Each row below holds a small network's activations on one input, seen along a few directions.
In each table, some parts of the input vary, and every possible input appears once, in random order.
A made-up example of a description, with smaller parts first: one of 3 separate values, together with either a single point or one of 11 places around a ring or (one of 4 places along a line, together with one of 5 places around a ring).
Shared parts are said once, and a part with two or three values counts as separate values.

Other details of the inputs vary at random and push rows far along two fixed directions, the same in every table; ignore that.

A family of inputs:
r1: [ 11   1  -3  -3   2  -2   0  -2   2   1 -10]
r2: [-14 -11  16   6  -2  11   1   6   4   6  29]
r3: [ 3  4 -4 -4  3 -3 -5 -4 -2 -7 -6]
r4: [  3  -1  -4   0  -3   2   2   1  -6  -4 -11]
r5: [ -1   4  -4   0  -4  -3   2   1  -5  -4 -10]
r6: [  2  -1  -4  -1  -1   1   2   2  -7  -7 -10]
r7: [-14 -10  14  10  -2   6   4   4   9   8  29]
r8: [-6  4 13  1 15  0 -3  3 -2 15 11]
r9: [  2   1  -5   2  -2  -7   4   1  -3  -4 -10]
r10: [ 4  7 -3 -4  2 -1 -1 -4  2  0 -9]
r11: [ -1   2  -6   0  -2  -5   3   0  -4  -4 -10]
r12: [-4  2 12  2 15 -1 -2  2  0 19 10]
r13: [  8   4  -2  -5   0   2  -1  -2   1   1 -10]
r14: [ 2  6 -4 -4 -1 -4 -4 -2  0 -2 -9]
r15: [  4  -2  -5   0  -2   0   3   1  -5  -3 -11]
r16: [-2  3 -5 -1 -1 -4  2  1 -6 -8 -9]
r17: [-7  0 11  6 12  0  5  5 -5 17  9]
r18: [  4   1  -3  -1  -2   2   5   1  -4  -2 -11]
r19: [ -3 -12 -15  -5 -33  12  -6  -8  23 -36   7]
r20: [  6   2  -3  -4  -1   1  -4  -1  -1  -1 -10]
r21: [ -3 -15 -16  -2 -34  12   5  -6  21 -31   5]
r22: [ 7  4 -4 -2  4 -4  1 -3  4  0 -9]
r23: [-10 -13  15   9  -4   8   3   6   8   9  28]
r24: [ 6  2 -5 -2  2 -7 -3 -5  1 -2 -8]
r25: [ 12  10 -12  -5   0  -1   0  -1  -4   0   0]
r26: [-6  2 11  2 12 -4 -5  3 -2 18 11]
r27: [ 1  0 -6  0  0 -4  3 -2 -5 -5 -8]
r28: [  0   6   4   5  10   1   6   8 -13  17  19]
r29: [-8  0 12  6 10 -1  0  4 -8 13 11]
r30: [  6  -3  -5   2  -2  -2   4   1  -4  -3 -11]
r31: [ 4  3 -5 -4  2 -5 -3 -5  0 -2 -8]
r32: [-18 -24   3   4 -35  20  -8  -3  34 -20  44]
r33: [  0   4  -4   0   0   0   6  -1  -3  -2 -10]
r34: [ 6  3 -2 -6  2  1 -2 -2  0 -3 -9]
r35: [ -9   0  12   5  12  -1   0   4 -10  10  12]
r36: [ 3  0 -5  2  0 -6  4 -2 -4 -5 -9]
r37: [-4  2 12  3 12 -6 -5  4 -1 18 11]
r38: [-5  3 13  2 12 -2 -6  1 -3 16 12]
r39: [  8   2  -4  -5   2   0   0  -2   2   1 -10]
r40: [ 0  4 -4 -1  2 -1  5  0 -5 -6 -9]
r41: [ 1  6 -4 -5  0 -4 -5 -2 -1 -6 -8]
r42: [  9   0  -4  -2   1  -3  -2  -1   1  -1 -10]
Description of these inputs: one of 2 separate values, together with either a single point or (one of 4 places along a line, together with one of 5 places around a ring).
Q: The inputs of r38 and r29 match in every part but the choice among 2 separate values. If r39 is changed in the same way as r38 into r29, which row does it become?
A: r21
Q: The inputs of r41 and r16 match in every part but the choice among 2 separate values. If r37 is changed in the same way as r41 into r16, which row does it become?
A: r9
Q: Change only the place on the line of 4 in r30. List by row number the other rows that result.
A: r4, r6, r15

A family of inputs:
r43: [ 18   9 -18 -13 -10   1   3  -9   1 -18 -39]
r44: [ 25   3 -22 -13  -7  -2   4  -7   0 -17 -35]
r45: [ 4  0  3 -3 12  3 -1  0  0  8  9]
r46: [-24 -20 -11   5 -54  24   3  -2  25 -42  37]
r47: [-2  6  7 -3 10  6 -2 -1  0  7  5]
r48: [ 19   4 -24 -13  -8 -11  -5  -8  -3 -23 -36]
r49: [-2  7  4  1 10 -8 -4  0  2  6  9]
r50: [ -3   1  -1   8   1   0   9   5 -14   8   9]
r51: [ 0  4  2  2 10 -5 -5 -5 -1  7 10]
r52: [ -4   4   1   7   1  -3  11  10 -11   7   8]
r53: [ -4   1   4   6   2   5   6  10 -16   4   7]
r54: [-12 -22 -10   4 -48  15  -5  -4  42 -32  33]
r55: [-7 -8 11  8  8  2  6  6 -9  2 -1]
r56: [-4  7  4 -3 10  2 -1 -1  3 10  5]
r57: [-2  0  9  1  3  3 -6  3  0 11  0]
r58: [-2  4  7 -1 11 -1 -9  0 -3  3  7]
r59: [ -2  -3   1   4   3   2   8  10 -16   6   9]
r60: [ 0  0  5  3  5 -8 -7 -3 -2 10  7]
r61: [-8  7  5 -2  9 -4 -6 -2  1  7  5]
r62: [-10   4   2   4   0   1   8   8 -12   8   5]
r63: [ -2   4   6   2   5 -10  -5   1   2   9   6]
r64: [ 6 -1  5  1  5  2  2 -2  2 14  6]
r65: [ 1  0  4 -2 11 -3 -7  0 -3  5  9]
r66: [ 5 -6  5  1  5  1 -5  5 -1 12  4]
r67: [ 13  -3 -21  -4  -5  -7  12  -4  -9 -25 -40]
r68: [ 5  2  7  1  4 -1  4  2  5 13  5]
r69: [-13  -5   9   7   6  -2   9   4  -5   6  -2]
r70: [ -6   3  11  -1   4  -3 -10   0  -3   7   2]
r71: [-6  7  8 -2 10 -1 -8 -2 -2  4  5]
r72: [-10 -24  -5  -1 -46  25  -5  -6  38 -35  34]
r73: [ 3 -3  8  2  5  3 -7  5 -1 10  2]
r74: [ 17   7 -21 -12  -9  -9  -7  -8  -4 -25 -38]
r75: [ 3  3  1  1 10  1  0 -4  1 10  9]
r76: [-4  0  6  0  3  0 -4  4  3 14  0]
r77: [ 4 -3  3  5  4 -1 -4  1  1 14  4]
r78: [  6   2 -17  -3  -7  -4  11  -5  -8 -26 -44]
r79: [-6 -8  6 11  7 -3 10  1 -7  6  2]
r80: [ 2  7  3  0 10 -1  2  0  5  9  8]
r81: [-8  4  7 -2  4 -7 -8  0  0 10  3]
r82: [ 2  3  6 -2 11  6 -3  1 -1  6  7]
r83: [ 11   2 -20   0  -7 -11  15  -4  -4 -23 -39]
r84: [-1  2  8 -3  4  3  1  1  4 14  2]
Q: What is each input in this table made of?
A: one of 6 places around a ring, together with either one of 2 separate values or one of 5 places around a ring
Q: The inputs of r74 and r81 match in every part but the place on the ring of 6. If r55 is changed in the same way as r74 into r81, which row does it become?
A: r69
Q: Change only the choice among 2 separate values in r79. List by row number the other rows that result.
A: r50
Q: Change only the choice among 2 separate values in r59. List by row number the other rows that result.
A: r67
Q: Start at r44 and move only the place on the ring of 5, one step at a time. The first step leads to r66. Which rows follow, in order?
A: r48, r65, r45

A family of inputs:
r85: [  4   1  -6   1   1  -4   6   1 -11  -5 -14]
r86: [  5   5  -5  -5   4  -2  -2  -2  -4  -3 -13]
r87: [  7   8  -7  -4   2  -3   0  -1  -7  -2 -10]
r88: [-8  5 18  4 18 -3 -4  5 -7 23 18]
r89: [ 10   6  -8  -4   2  -3   1  -1  -4   0 -11]
r90: [  2   1  -5   1   1  -6   3   1  -8  -4 -16]
r91: [ -9  -8  -3  -2 -19   7  -7  -5  18 -18  12]
r92: [-10 -11  -6   5 -21  10   7  -1  11 -18  13]
r93: [-1  1 18  5 17  1 -1  7 -5 27 17]
r94: [-4 -1 20  4 18  2 -4  5 -5 26 15]
r95: [  4   3  -6   1   0   0  10   3 -10  -2 -14]
r96: [  4   8  -5  -3   3  -6  -3  -3  -3  -2 -12]
r97: [  6   5  -7  -3   3  -7  -1  -3  -1   0 -13]
r98: [  6   2  -2  -4   2  -3  -3  -3   0   0 -15]
r99: [  8   4  -4  -2   3  -6  -1  -3   2   0 -14]
r100: [-12 -11  -4   4 -22   7   4  -1  13 -17  11]
r101: [ 10   4  -6  -2   4  -3   1  -3   0   0 -12]
r102: [-17 -12  16   8  -5   9  -4   3  14  11  45]
r103: [  2   3  -5   1   2  -3   9   1  -8  -3 -15]
r104: [ 10   3  -3  -5   2   1  -1  -1  -3   0 -13]
r105: [ -7  -5  -7   0 -19   7  -3  -5  14 -17  16]
r106: [  7   3  -2  -5   3  -2  -2  -3  -1  -1 -14]
r107: [-5  2 17  4 18 -4 -2  5 -5 25 18]
r108: [  6   6  -5  -5   3   0  -2   0  -5  -3 -12]
r109: [ -8  -8  -3  -2 -19   8  -6  -4  17 -19  13]
r110: [  9   4  -4  -3   4  -5   0  -3   1   0 -13]
r111: [-10 -13  -4   4 -22   6   2  -1  11 -20  13]
r112: [ -8  -3  18   9  15   1   4  12 -15  22  16]
Q: The inputs of r105 and r87 match in every part but one. If r94 is changed in the same way as r105 into r87, which row does it become?
A: r104
Q: What is each input in this table made of?
A: one of 4 places along a line, together with either one of 2 separate values or one of 5 places around a ring
Q: Change only the place on the line of 4 in r107. List by row number the other rows that result.
A: r89, r97, r102

A family of inputs:
r113: [  9   2 -11   3  -2  -2  10   0  -5   9  -2]
r114: [ -3  -8   4   4   3   0   2   3 -12  -5 -13]
r115: [  8   6  -3  -5   3   4  -1   6 -13  -4  -1]
r116: [ 11   8 -10  -1   4  -7   2   1  -6   0   4]
r117: [ -2   6   4  -6   3  -8 -13  -2   5   2 -12]
r118: [  0  -6  -3   8   4 -12   6  -2  -5  -1  -8]
r119: [  1  -2   3   1   2   7  12   6  -5  -1 -12]
r120: [  2   9  -1  -8   9  -1 -11  -9   4   0  -5]
r121: [-16 -14  22  10  -2  20   2  13  -2  22  43]
r122: [-18 -13  23  17   3   5  11   9  12  22  42]
r123: [ -9   6   3  -1  -1  -3  -3   4 -11  -5 -11]
r124: [ -5   9  -2  -4   6   3  -1  -2 -12  -6  -4]
r125: [  4  -8   5  -1   6  -5  -7  -4   4   2 -14]
r126: [ 16   7  -2  -8   5   0 -10  -2   2   2  -1]
r127: [  3 -20 -23  -7 -54  22  -5 -14  40 -40  13]
r128: [  9  -2   5  -3   5   2   3  -2  10   6 -13]
r129: [ -7   8  -3   3   0 -16   0   0  -3   0  -6]
r130: [-3 11 -9 -1  7 -9  2 -7 -4 -2  0]
Q: The inputs of r116 and r129 match in every part but one. If r126 is changed in the same way as r116 into r129, which row does it become?
A: r117
Q: What is each input in this table made of?
A: one of 3 separate values, together with one of 6 places around a ring
